Each row below holds a small network's activations on one record, seen along a few directions.
Each row is followed by the record's values for the fields E, P, F, W, H.
Not every record has every field; a missing one is written absent.
The largest differences between rows may come from other fields.
(in the rows, 500 means zero)
Strong random noise was added to every row along 6 fixed directions; ignore it. To show where, here is one row again and again, with new noise each time:
430,523,346,566,340,417,510,528,498,595,479,407,411,527,424,497,413,476,437,531,439,574,581,499,503
529,625,453,197,542,659,403,314,465,541,535,745,412,420,461,601,653,323,566,523,525,657,451,469,453
564,493,563,226,678,719,416,367,534,576,454,629,478,459,519,588,710,434,418,521,613,564,472,463,461
441,226,313,753,581,454,410,563,445,526,395,277,487,524,382,504,317,625,244,567,542,452,423,653,441
414,489,443,447,768,419,654,458,636,456,395,491,530,507,478,419,655,549,391,435,526,523,587,610,508
471,482,506,398,645,514,554,464,575,555,427,494,496,527,489,474,642,517,395,501,529,534,575,535,532
542,621,520,282,479,534,611,439,601,611,513,525,452,498,531,515,680,408,470,521,443,592,633,444,499
366,631,277,370,717,456,541,327,556,351,446,722,453,389,410,500,590,403,557,376,550,639,465,594,409

505,545,560,390,526,532,676,471,680,483,573,574,510,437,563,528,737,411,496,440,469,554,554,468,429 | {E: e1, P: p1, F: f5, W: w5, H: h1}
410,470,633,489,603,376,560,546,466,512,394,573,554,616,531,402,572,609,485,469,588,419,561,534,777 | {E: e1, P: p2, F: f2, W: w1, H: absent}
533,431,735,465,813,665,572,492,586,589,335,421,568,574,608,454,676,597,437,502,518,414,565,550,568 | {E: e1, P: p3, F: f6, W: w4, H: h1}
460,556,599,455,608,262,811,657,675,482,445,402,655,542,574,380,735,581,423,356,454,460,677,480,540 | {E: e3, P: p2, F: f2, W: w6, H: h1}
587,568,469,438,404,535,530,400,434,459,611,609,489,515,652,495,445,497,668,560,386,454,475,507,482 | {E: e3, P: p2, F: f6, W: w4, H: h1}
529,523,290,679,673,240,706,433,507,360,487,301,457,413,397,508,407,419,435,590,226,506,486,773,314 | {E: e2, P: p3, F: f1, W: w2, H: h1}
472,569,495,388,744,611,418,333,486,420,351,670,494,413,420,558,636,482,487,422,677,552,422,489,429 | {E: e2, P: p3, F: f4, W: w2, H: h1}
596,546,449,371,643,632,444,302,490,391,432,669,512,324,631,596,447,432,520,447,685,459,389,456,339 | {E: e2, P: p2, F: f6, W: w5, H: absent}
630,537,505,314,581,527,535,403,489,384,634,680,511,402,568,511,615,430,623,500,477,496,434,526,469 | {E: e3, P: p2, F: f5, W: w6, H: absent}
503,365,359,557,502,620,273,448,444,430,445,581,456,364,508,654,355,493,431,421,778,463,311,405,316 | {E: e3, P: p2, F: f5, W: w1, H: absent}
417,496,535,692,538,334,702,609,657,503,366,291,524,576,584,367,426,672,430,394,596,367,720,417,566 | {E: e3, P: p1, F: f1, W: absent, H: absent}
562,421,627,482,349,447,533,608,433,630,545,455,522,592,554,501,524,571,434,568,508,366,541,482,648 | {E: e1, P: p2, F: f2, W: w6, H: absent}
724,402,428,396,725,634,683,438,650,458,549,274,535,353,580,604,638,405,353,562,374,569,434,568,194 | {E: e3, P: p3, F: f3, W: w1, H: h1}
416,429,395,666,507,279,597,572,372,337,722,561,587,538,360,294,495,602,641,572,215,519,466,806,718 | {E: e1, P: p2, F: f4, W: w6, H: h1}
418,421,589,449,570,424,449,523,411,538,451,530,505,587,383,520,598,492,491,514,507,504,453,555,670 | {E: e1, P: p3, F: f2, W: w2, H: absent}
422,540,435,417,620,417,702,539,796,336,470,564,611,379,588,531,705,537,379,161,660,439,547,418,342 | {E: e1, P: p2, F: f2, W: w6, H: h1}
378,363,417,634,309,341,468,694,445,513,627,456,531,590,386,436,494,571,429,496,370,464,509,509,604 | {E: e3, P: p3, F: f2, W: w6, H: h1}
492,424,592,651,545,261,646,602,408,531,429,301,543,652,433,399,504,629,485,670,348,463,622,658,674 | {E: e3, P: p2, F: f4, W: w2, H: h1}
573,440,643,386,571,640,267,411,393,540,622,648,573,520,492,481,626,494,524,584,543,454,405,521,587 | {E: e2, P: p2, F: f1, W: w3, H: h1}
516,470,659,601,346,518,420,563,415,677,524,369,488,682,558,421,408,616,527,662,454,428,578,431,706 | {E: e2, P: p1, F: f1, W: w2, H: h1}
609,317,469,540,593,626,449,480,436,484,493,347,496,418,495,566,471,518,365,613,473,450,408,609,404 | {E: e2, P: p3, F: f3, W: w6, H: h1}
324,487,351,711,517,300,603,626,587,539,395,249,472,520,405,542,413,527,332,445,489,579,573,533,466 | {E: e1, P: p3, F: f4, W: w1, H: h1}
509,569,598,342,568,416,617,503,498,569,471,484,487,606,522,458,746,390,522,551,413,603,583,518,641 | {E: e3, P: p2, F: f2, W: w1, H: h1}
562,481,251,530,254,447,521,480,431,474,634,410,456,348,420,676,301,341,465,521,399,506,348,522,235 | {E: e1, P: p3, F: f3, W: w3, H: absent}
508,608,517,582,551,509,610,500,623,514,385,437,468,512,591,416,502,526,543,400,518,474,698,431,465 | {E: e3, P: p2, F: f1, W: w4, H: h1}
328,396,476,585,630,544,305,509,478,472,245,462,507,600,388,510,439,625,429,418,696,524,437,470,552 | {E: e3, P: p3, F: f3, W: w4, H: h1}
393,550,456,483,528,453,510,523,586,424,537,557,590,509,473,500,619,533,465,349,574,499,512,498,518 | {E: e1, P: p2, F: f4, W: w3, H: h1}
741,613,582,238,429,581,569,369,380,607,634,546,428,409,592,624,559,313,538,694,379,485,468,454,421 | {E: e2, P: p3, F: f1, W: w6, H: absent}
619,490,528,570,494,501,498,486,362,491,587,464,474,574,504,381,360,509,586,627,324,457,521,616,555 | {E: e3, P: p1, F: f1, W: w3, H: h2}
420,527,448,536,609,240,672,437,448,373,607,577,507,509,471,332,541,474,673,548,256,547,532,794,653 | {E: e1, P: p2, F: f6, W: w1, H: h2}
386,536,275,630,365,294,535,527,461,447,510,491,520,479,418,522,324,529,560,411,476,517,468,562,465 | {E: e1, P: p2, F: f3, W: w4, H: h1}
460,587,515,455,723,314,602,381,380,398,438,695,526,504,519,378,481,547,641,512,562,426,502,642,644 | {E: e2, P: p2, F: f1, W: absent, H: absent}
421,557,487,525,437,377,616,537,526,519,454,492,490,528,497,473,438,573,503,416,567,443,565,444,583 | {E: e1, P: p3, F: f4, W: absent, H: absent}
184,575,204,776,874,358,437,375,416,249,242,560,463,441,381,445,298,491,572,322,657,553,396,682,440 | {E: e2, P: p3, F: f1, W: w5, H: h1}
574,469,537,387,521,599,435,423,405,437,519,709,499,457,586,567,574,523,591,581,549,446,356,467,523 | {E: e3, P: p2, F: f5, W: w2, H: h1}
521,479,538,349,494,481,517,473,312,506,687,660,558,550,418,426,602,454,665,629,289,537,479,618,653 | {E: e3, P: p1, F: f3, W: w6, H: h1}
584,493,640,313,562,413,697,469,522,561,550,498,540,545,591,430,639,506,524,595,409,408,588,505,599 | {E: e3, P: p3, F: f6, W: absent, H: absent}
458,476,730,428,393,731,293,495,337,752,368,506,391,666,509,556,579,483,474,624,645,546,610,322,718 | {E: e3, P: p3, F: f4, W: w5, H: h1}
470,447,469,555,525,659,295,445,455,459,474,580,454,470,375,562,474,525,538,499,571,563,383,517,483 | {E: e1, P: p1, F: f4, W: w2, H: h1}
402,662,534,398,667,411,627,381,591,433,378,628,533,450,538,486,637,490,507,362,556,467,578,456,482 | {E: e2, P: p3, F: f1, W: w2, H: h1}
492,559,619,311,669,518,493,406,418,501,455,675,498,503,525,475,586,503,585,511,591,474,464,453,609 | {E: e3, P: p3, F: f1, W: w6, H: absent}
691,405,396,831,389,551,635,628,708,527,506,117,513,404,697,553,180,615,243,549,462,391,573,418,182 | {E: e2, P: p2, F: f1, W: w1, H: h1}

Here are new rows. What are their fields?
338,785,455,545,426,426,558,487,638,497,364,555,458,533,438,435,540,509,644,357,570,618,712,355,569 | {E: e2, P: p1, F: f4, W: w2, H: h1}
240,710,498,482,498,324,629,547,664,466,306,569,449,623,512,315,580,581,573,311,629,614,761,419,655 | {E: e3, P: p2, F: f3, W: w1, H: h1}
625,514,529,383,108,520,419,524,453,615,593,565,455,430,490,679,494,410,480,551,453,535,405,337,408 | {E: e1, P: p2, F: f2, W: w2, H: h1}
601,307,474,690,397,484,601,687,560,550,584,224,605,507,537,510,363,687,300,586,480,342,472,542,386 | {E: e1, P: p2, F: f4, W: w6, H: h1}
425,292,534,729,662,306,592,622,449,476,477,305,567,638,402,363,428,660,416,574,404,431,538,747,695 | {E: e1, P: p1, F: f4, W: w1, H: absent}
586,517,601,393,549,424,724,559,546,457,609,482,595,487,557,435,677,543,501,537,345,475,631,554,537 | {E: e3, P: p2, F: f4, W: w6, H: h1}
587,365,563,613,642,432,509,520,363,601,477,289,486,576,435,440,417,503,381,763,317,473,467,691,581 | {E: e2, P: p3, F: f1, W: w1, H: h1}
539,360,554,634,392,507,366,578,270,519,627,417,506,615,443,434,396,607,525,690,373,463,415,686,702 | {E: e1, P: p2, F: f4, W: w6, H: h1}
550,400,428,650,504,410,549,504,439,458,543,384,486,486,488,474,333,541,495,563,457,417,478,566,456 | {E: e3, P: p1, F: f1, W: absent, H: absent}
352,536,526,569,496,401,429,545,409,515,464,533,497,591,484,368,454,596,532,427,489,490,544,499,635 | {E: e3, P: p3, F: f1, W: w6, H: h1}
525,527,554,463,466,569,510,531,621,543,555,428,508,494,561,495,566,488,432,423,475,490,588,347,463 | {E: e3, P: p3, F: f1, W: w6, H: h1}
352,312,381,488,900,487,387,407,378,286,444,657,566,401,284,520,516,487,458,520,492,625,210,797,475 | {E: e1, P: p3, F: f3, W: w1, H: h1}
523,460,584,469,433,434,489,506,371,553,551,540,509,556,474,497,495,518,554,583,497,455,501,546,678 | {E: e1, P: p2, F: f4, W: absent, H: absent}
632,586,426,356,520,663,496,405,562,549,504,423,421,406,503,669,573,331,446,482,544,627,465,368,275 | {E: e3, P: p3, F: f4, W: w1, H: h1}
468,562,461,697,311,464,520,567,590,621,400,297,453,615,611,443,367,598,552,451,539,446,671,380,504 | {E: e3, P: p2, F: f6, W: w4, H: h1}
794,351,420,567,301,535,580,547,532,532,653,203,546,397,553,613,478,426,264,638,387,384,383,512,230 | {E: e2, P: p2, F: f2, W: w3, H: h1}
628,343,556,609,524,700,470,516,526,505,555,400,580,432,636,557,463,585,372,508,602,300,426,494,328 | {E: e1, P: p2, F: f1, W: w3, H: h1}
494,333,594,475,687,258,602,567,417,523,435,393,555,614,468,484,622,544,337,603,462,507,460,669,570 | {E: e3, P: p2, F: f2, W: w1, H: h1}
338,506,308,499,585,218,618,535,485,307,540,577,484,524,360,420,557,487,496,461,382,505,432,686,510 | {E: e3, P: p3, F: f2, W: w6, H: h1}
194,698,384,636,215,478,248,526,476,493,386,710,399,549,434,481,271,510,769,317,633,626,582,296,561 | {E: e3, P: p2, F: f6, W: w4, H: h1}
695,623,646,335,543,688,579,472,648,638,467,391,428,430,669,585,611,441,391,560,514,471,601,361,341 | {E: e2, P: p3, F: f1, W: w6, H: h1}
